Each row below holds a small network's activations on one input, seen along a few directions.
Each table varies a few parts of the input and shows all the possible inputs, shuffled.
A made-up example of a description, with smaller parts first: one of 4 places along a line, together with either a single point or one of 11 places around a ring or (one of 3 separate values, together with one of 8 places around a ring).
Shared parts are said once, and a part with two or three values counts as separate values.
In the rows, zero is written as 128.

Other details of the inputs shift rows strongly along three fixed directions, in all tables alike. That doesn't count.

Rows:
R1: [208 125 104 159 154 102  95  80 142  21 130 173 166]
R2: [164 123 121 108 196 133 144 146 129 141 111  33 133]
R3: [ 75 111 121  95 162 163 124 171 116 209 107 112 121]
R4: [154  99 153 138  65  99 128  81  94  64 125  42 136]
R5: [120 145 134 133 101 123 131 142  87 149 106  49 116]
R6: [166  68 122  75 207 185 147 148 112 148  68 162 128]
R7: [101 174 135 136  87 117 131 156 114 164 123 122  99]
R8: [103  46 140 131  96 107 121  99 115 115 135  41 134]
R9: [156  72 129 106 157 134 123 112 127 108 119 193 129]
R10: [113 113 133 127 165 131  99 142 122 160 133 139 104]
R11: [194 130 140  61 181 186 165 147  92 135  60 157 132]
R12: [127 101 121 123 112 107 148 109 144  80 134  57 164]
R13: [132  39 138 140  99  93 136 112 120 129 144  49 117]
R14: [156 149 155 161  67  73 104  90 119  88 160 134 111]
R15: [123 153 163 139  71  92 117 109 109 130 161 104 130]
R16: [ 86 191 113 184  98  74 111 148 182 128 174 189 121]
R17: [148 199 158  77 186 195  99 144 108 128  93 226 134]
R18: [ 77 146 103 147  92 102 160 148 164 137 131 136 153]
R19: [ 80 187 148  91  95 140 164 171 133 192 118 213 119]
R20: [119 168 144  88 135 160 151 177 107 200 100 109 105]
R21: [160 162 146 191  76  84  95 117 116  92 146 128  96]
R22: [ 55 145 118 174  84 113 104 175 165 185 153 225  93]
R23: [106  84 119 117 138 134 140 143 127 153 106 152 117]
R24: [ 80 183 160 120  44  96 145 143 149 161 171 226 117]
R25: [193 132 132  80 171 193 132 116  89  77  46 176 149]
R26: [138  57 145 148 114  90 111 105 120 136 154  41 111]
R27: [123 178 115 191  79 183 170  74 105 143 223 101  82]
R28: [150  73 138 113 190 145 113 139 103 162 110  47 105]
R29: [ 96 186 152 144  85 107 109 140 113 156 150 127 114]
R30: [147  89 151  53 217 190 103 118 113 144 102 149 145]
R31: [155 146 124 105 170 138 114 109 154  84 126 166 170]
R32: [140 158  91 130 146 129 146 137 172  93 102 249 148]
R33: [151 165 141 184  79  80  93 111 110  88 146 127  97]
R34: [138  93 124 143 118 123  98 104 141  83 136 251 140]
R35: [149  74 118  70 206 189 139 140 101 144  65 158 144]
R36: [226 119 110 163 155  99 102  86 155  27 131 175 147]
R37: [ 82 133 111 118 178 240 178 111 116 223 207 114  89]
R38: [ 92 158 119 165 114  99 111 134 155 109 149  85 140]
R39: [ 69 105 113 182  87 112  88 133 131 125 129 115 109]
R40: [138 112  89 182 113  99 115 115 133  62 106  24 141]
R41: [186  91 151 147  68  84 142  93 100  78 133  50 117]
R42: [133 101 125 110 119 101 173 135 153 134 144  57 146]
R43: [211 104  96 147 141  99 126  86 151  17 120 182 154]
R44: [207 154  71 126 236 252 177  71 125  95 162 162 127]
R45: [ 64 124 148 100 162 159 102 155 124 188 130 111 118]
R46: [145 109 123 135 122  76 139 106 143 109 154  25 138]
R47: [127 119 159  98  86 112 154 118  94 139 133  60 138]
R48: [ 41 119 124 176  57 106 108 135 160 129 141 211 122]
R49: [ 53 214 141 153  53 128 108 160 141 156 136 209 113]
R50: [165 142  92 163 128 116 138 129 175  66 107 238 144]
R51: [ 98 168 181  64 123 152 129 131 113 181 133 108 138]
R52: [ 51 156 143 118 146 143 102 169 141 209 152 206 118]
R53: [ 95 159 102  88 171 144 162 177 149 190 107  99 130]
R54: [218 125  75 190 153 115 103 114 146  27  93 172 133]
R55: [ 96 155 149  83 111 151 167 156 103 183  99 120 136]
R56: [104 160 110 175 109  85 111 136 152 114 157 101 140]
R57: [ 65 146 110 127 101 120 156 147 166 136 121 116 154]
R58: [148  93 119  72 168 133 171 125 124 127 113  43 171]
R59: [184 142  76 160 168 136 107 125 136  46  90 183 154]
R60: [137  67 112 109 180 149 122 145  98 159  87  47 105]
R61: [ 95  92 142 153  98  91  97 109 130 143 167 112 128]
R62: [116  76 147 116 133 105 116 116 121 160 151  68 114]
R63: [131 159 180  62 138 144 150 144 115 202 137 112 122]
Each input here is: one of 3 separate values, together with either a single point or (one of 4 places along a line, together with one of 5 places around a ring).
Changing only the choice among 3 separate values turns R24 into R9. The same change can be made to R33. Which row results?
> R10
Changing only the choice among 3 separate values turns R11 into R6. The same change can be made to R7. Which row results?
> R60
A walk changes only the place on the line of 4. It starts at R38 and steps to R56. List the rest of the walk in order.
> R16, R2
Change only the place on the ring of 5 in R12. List by row number the other rows that result.
> R31, R38, R40, R57
A walk changes only the place on the ring of 5. It starts at R1 and steps to R56. List the rest of the walk in order.
> R59, R18, R58

Rows:
R64: [146 111 118 119 165 141 121 129 128 121 117 138 135]
R65: [173 118 126  90 189 168 138 128  97 134  97  84 126]
R66: [165 106 139 158  90  63  87 114 122  61 105 124 138]
R67: [170 112 105 142 154 128 113 112 129  67 102 154 145]
R68: [ 99 148 127 136 116 123 117 137 161 137 152 228 131]
R69: [131 140 140 112 140 153 131 132 115 148 126 137 123]
R70: [109 176 133 136 112 136 116 125 157 131 158 232 128]
R71: [159 130 130  74 195 178 150 141 105 158  92  92 128]
R72: [137 149 128 169  88 108 121 111 138  94 149 190 120]
R73: [143  80 129 127 126 114 137 114 113 119 117  51 125]
R74: [118 142 117 137 129 130 115 144 148 130 124 202 124]
R75: [182 138 109 144 151 136 118 104 122  63 112 154 142]
R76: [112 133 124  79 173 162 140 157 127 167  96 134 140]
R77: [ 88 104 122 162  85  79 132 129 136 144 156  42 117]
R78: [ 87 148 142 156  68 105 124 120 137 140 171 129 116]
R79: [105 128 128 175  74  93 123 120 122 133 158  54 110]
R80: [178  97 116 142 150 131 105 109 114  74 101 161 125]
R81: [ 84 137 145  79 136 142 171 153 122 212 148  46 124]
R82: [ 90 137 143  73 156 161 144 160 135 198 129 176 135]
R83: [143 119 119 174 104 110  93 112 135  82 131 196 122]
R84: [ 83 136 148  82 134 144 167 150 122 212 150  47 127]
R85: [105 122 127 110 144 139 126 149 130 165 123 122 125]
R86: [184 132 118 142 158 149  99 103 114  74 111 163 128]
R87: [111 172 132 144 103 131 119 135 140 133 147 227 116]
R88: [ 93 144 134  70 162 159 153 163 150 197 127 174 138]
R89: [163 134 122 139 128 135 121 111 110  85 110 140 130]
R90: [128 113 138  62 179 168 154 150 121 168  98 121 142]
R91: [119 123 134 176  68  86 129 105 122 113 160  85 113]
R92: [182 115 132  86 182 173 140 124  95 119  87  90 133]
R93: [144 117 123 134 136 132 116 127 128 109 111 175 126]
R94: [150  94 137  56 200 172 152 140 104 161  93 100 138]
R95: [165 102 115 145 154 134  96 111 121  78 107 143 127]
R96: [148 152 118 138 141 136 123 123 134 113 135 178 127]
R97: [145  94 119 135 133 114 128 116 126 109 129  97 131]
R98: [123 136 115 141 134 122 120 134 151 120 129 187 130]
R99: [177  98 116 144 142 128 109 111 118  69  96 144 130]
R100: [105 121 123 129 126 118 135 141 142 144 129 104 132]
R101: [167 137 117 143 143 133 123 112 128  84 120 137 133]
R102: [ 89  99 129 143  83  88 145 132 138 149 151  25 126]
R103: [186 105 117 156 135 122 120 102 103  68 107  59 123]
R104: [ 72 125 131 143 103 104 125 140 146 159 156  98 123]
R105: [120 148 127 154 115 119 117 117 136 116 150 140 124]
R106: [107 123 129 136 102 111 130 129 137 123 132 143 136]
R107: [104 181 133 133  99 132 130 134 149 130 145 233 132]
R108: [209 109 144 131 128  94 102 101  93  52  87  80 136]
R109: [110 165 138  75 157 166 157 151 142 186 133 169 134]
R110: [137 108 138  71 189 175 128 139 111 156  94 125 132]
R111: [191 108 115 138 140 127 129  91 108  60 113  79 142]
R112: [101 191 123 140 108 135 120 145 154 133 140 234 128]
R113: [118 134 121 179  81  87 130 113 134 113 157  78 116]
R114: [101 127 131 154  72  92 147 122 133 136 161  38 122]
R115: [ 84 149 133 150  92 107 137 136 137 163 168  90 120]
R116: [100 163 147  82 152 173 135 151 124 185 128 171 125]
R117: [ 88 137 121 156  81  93 126 130 156 123 152 154 135]
R118: [169  98 119  77 208 172 131 139 105 136  82 111 134]
R119: [ 71 133 129 157  69  95 125 141 143 144 144 128 125]
R120: [ 91 151 134 164  67 101 131 131 136 144 158 128 110]
R121: [122 131 140 128 112 127 137 121 119 144 144 105 123]
R122: [105 144 126 130 125 130 112 132 156 128 146 222 133]
R123: [100 120 141 145  74  98 151 124 120 147 153  24 117]
R124: [ 72 125 136  95 133 134 153 167 133 202 122  64 125]
R125: [179  70 123 138 142 122 109  92 105  70 110  78 131]
Changing only one part turns R106 into R107. The same change can be made to R102. Which row results?
> R114
Changing only one part turns R115 into R64. The same change can be made to R121. Which row results?
> R82
Describe the family of inputs behind these rows.
> one of 2 separate values, together with either a single point or (one of 5 places around a ring, together with one of 6 places along a line)
Change only the place on the ring of 5 in R91. List by row number the other rows that result.
> R65, R81, R87, R96
Change only the choice among 2 separate values in R68. List by row number the other rows that result.
> R84
Change only the place on the ring of 5 in R120. List by row number the other rows that result.
> R71, R72, R109, R113

Rows:
R126: [106 130 118 161  94 115 143 122 124 140 150  50 107]
R127: [148 113 126 126 132 118 118 126 122 109 114 135 130]
R128: [157 138 135  91 168 160 145 118 114 136 125 115 139]
R129: [185 120 123 136 162 141 120 107  94  89 104  71 124]
R130: [110 118 118 129 129 126 139 135 140 133 126 106 134]
R131: [126  93 121 153 114 110 120 119 125 118 137  84 122]
R132: [153  98 111 150 131 109 119 114 126  91 122 108 131]
R133: [ 84 129 123 162  84  94 123 139 152 143 160 141 121]
R134: [124 160 139 141  91 117 133 117 125 118 147 151 128]
R135: [ 90 154 125 160  77 117 142 130 145 149 168 127 113]
R136: [114 143 137 151  83 101 129 119 115 127 154  66 121]
R137: [142 115 110 160 127 124 112 116 139  90 129 188 128]
R138: [ 66 132 141 144  67  92 130 145 138 170 149 112 119]
R139: [101 104 135 154  81  90 120 126 125 135 143  71 116]
R140: [135 155 139  93 156 164 145 140 128 162 129 148 127]
R141: [179 135 122 104 190 170 126 122 104 121 100 112 131]
R142: [165 118 137 117 134 129 139 102  97 105 125  51 131]
R143: [118 112 118 153 122 128 117 119 137 117 135 162 122]
R144: [ 82 166 151  87 119 145 162 150 141 204 159 127 126]
R145: [158 123 129 135 134 129 127 117  94 113 114  43 121]
R146: [149 156 128 152 109 127 119 120 120  99 122 167 116]
R147: [121 117 137  86 148 138 145 148 114 163 102  98 135]
R148: [ 96 104 116 157  93  94 140 126 135 131 143  55 125]
R149: [147  97 131 123 125 118 133 122 111 108  99  45 139]
R150: [145 102 132  96 177 156 124 128 117 139 108 121 131]
R151: [150  94 130 145 118 116 110 107 110  96 112 108 124]
R152: [148 153 137 149  91 117 127 108 127  93 142 178 126]
R153: [160 154 121 155 127 130 108 107 129  86 142 178 132]
R154: [150 124 121 152 126 110 106 120 136  87 124 186 129]
R155: [124 143 126 152  98 105 109 128 149  95 128 176 135]
R156: [148  91 123 127 141 113 130 118 118 112 113  47 135]
R157: [113 136 133  98 156 145 130 151 141 166 125 179 135]
R158: [116 158 139 136 101 117 135 118 133 130 157 135 126]
R159: [158 161 139  96 157 167 133 136 123 130 115 193 128]
R160: [110 137 137  94 153 146 128 149 137 164 121 178 131]
R161: [136 121 119 105 173 168 128 137 133 136 113 199 133]
R162: [ 74 127 138  94 143 151 139 154 136 192 140 125 125]
R163: [122 122 110 165 109 110 119 125 146 104 140 178 126]
R164: [193 136 124 129 166 153 117 110 111  82 102 148 121]
R165: [141 105 137  89 168 157 122 131 110 134 104 120 130]
R166: [128 119 128 122 137 124 129 133 137 124 120 103 139]
R167: [ 80 133 137 159  69 100 110 130 137 136 152 155 117]
R168: [133 123 138 126 111 121 142 118  93 133 129  20 127]
R169: [128 107 120 125 138 123 131 133 129 133 127 107 130]
R170: [111 164 151  81 139 155 157 142 131 178 142 149 129]
R171: [109 128 125 150 106 101 119 134 145 129 145 153 126]
R172: [127 112 133 133 121 123 111 122 123 121 124 136 123]
R173: [143 114 134  85 159 149 138 138 113 136  89  94 143]
R174: [ 91 135 144  85 138 151 138 158 127 190 117 152 129]
R175: [ 92 151 141  85 150 147 142 162 146 176 119 150 140]
R176: [ 83 127 131 162  82  96 116 135 148 145 161 139 118]
R177: [164 151 111 167 125 133 109 108 135  77 133 188 115]
R178: [150 136 125  94 173 165 142 123 109 141 123  90 136]
R179: [136 122 136 131 114 120 140 123 101 135 125  20 111]
R180: [102 103 130 159  91  88 122 124 132 134 149  72 119]
R181: [111 163 135 141 104 119 127 126 130 135 154 132 125]
R182: [128 166 148  87 138 156 147 136 129 155 134 176 131]
R183: [116 108 142  93 158 146 133 137 117 164 115  97 126]
R184: [ 78 140 128  96 143 148 155 160 148 181 128 127 137]
R185: [184  93 109 136 175 160 104 101 117  64 102 180 132]
R186: [154 103 116 148 130 105 116 112 127  91 120 108 133]
R187: [110 120 133 133 101 105 129 137 125 140 126 112 126]
R188: [122 125 108 164 109 109 121 125 147 102 138 178 129]
R189: [122 118 135  85 152 136 142 148 119 161 108  97 133]
R190: [131 156 112 166 109 128 121 110 136  99 153 170 127]
R191: [146 103 135  87 161 146 137 138 105 146  94  97 136]
R192: [143 150 120 163 103 124 120 113 141 100 150 171 119]
R193: [176  74 109 131 164 136 129 112 108  92 104  78 132]
R194: [ 97 173 132 168  75 108 119 134 129 132 147 150 115]
R195: [ 85 134 146  86 149 154 132 154 133 185 130 149 126]
R196: [178  90 119 125 162 127 120 110 117  82  99  75 140]
R197: [149 132 110 159 126 119 107 117 151  71 124 194 139]
R198: [ 69 139 136 142  67  87 135 147 142 162 145 113 124]
R199: [107 139 130 143  92 103 122 136 140 125 127 156 132]
R200: [189 109 119 124 158 144 133  89 104  83 121  74 135]
R201: [126 156 140 147  87 119 132 127 126 124 141 150 119]
R202: [133 151 135  86 155 165 153 130 130 156 135 150 132]
R203: [ 89 126 142  92 136 128 149 153 133 180 122  66 133]
R204: [131 125 123  97 170 157 127 142 134 145 116 179 134]
R205: [113 147 126 144  99 126 147 115 140 132 159 139 123]
R206: [165 129 122 155 128 125 120 108 117  96 127 100 115]
R207: [ 97 121 134 124 112 103 139 140 133 156 134  81 127]
R208: [134 121 127 149 121 117 105 120 135 106 130 175 124]
R209: [135 140 119  96 174 159 128 143 146 128 108 195 143]
R210: [133 117 129 132 121 115 117 130 127 121 122 139 128]
R211: [106 147 123 140 119 129 136 134 123 156 144  75 118]
R212: [147 156 115 106 182 182 135 136 120 139 111 166 130]
R213: [143 115 133  83 164 147 135 138 118 135  95  94 141]
R214: [125 140 124 152 100 102 109 127 145  99 129 180 131]
R215: [159 123 116 149 126 132 135  92 119  89 139 104 131]
R216: [162 102 116 154 131 104 112 111 127  82 120 124 133]
R217: [157 123 120 157 126 112  99 114 137  79 124 201 130]
R218: [ 52 137 148  94 128 142 140 163 142 213 150 125 123]
R219: [ 65 132 119 154  82  95 141 143 153 158 158 117 123]
R220: [128 116 119 153 123 125 107 116 139 107 136 173 124]
R221: [111 143 134  93 155 141 134 153 140 162 118 179 135]
R222: [123 133 113 159 109 107 113 125 153 100 137 177 132]
R223: [146 125 132  82 175 161 123 140 123 140  98 175 135]
R224: [127 166 144  98 145 159 142 143 132 160 131 171 125]
R225: [177 114 118 124 151 127 111 116 121  77  98 157 137]
R226: [105 108 117 158  93  88 130 125 137 125 145  71 124]
R227: [147  94 127 125 138 111 131 119 115 112 109  46 133]
Describe the family of inputs behind these rows.
> one of 6 places along a line, together with either one of 6 places around a ring or one of 11 places along a line
Changing only the place on the line of 6 turns R138 into R137. The same change can be made to R147. Which row results?
> R188
Changing only the place on the line of 6 turns R128 into R158. The same change can be made to R180. Which row results?
> R160
Changing only the place on the line of 6 turns R151 into R220. The same change can be made to R173. Which row results?
> R209
Change only the place on the line of 6 in R207. List by row number the other rows that result.
> R186, R198, R219, R225, R226
A walk changes only the place on the ring of 6. It starts at R158 and steps to R181. List the rest of the walk in order.
> R129, R164, R224, R170
A walk changes only the place on the line of 11. It starts at R155 and steps to R213. List the rest of the walk in order.
> R214, R225, R189, R127, R210, R223, R139, R172, R165
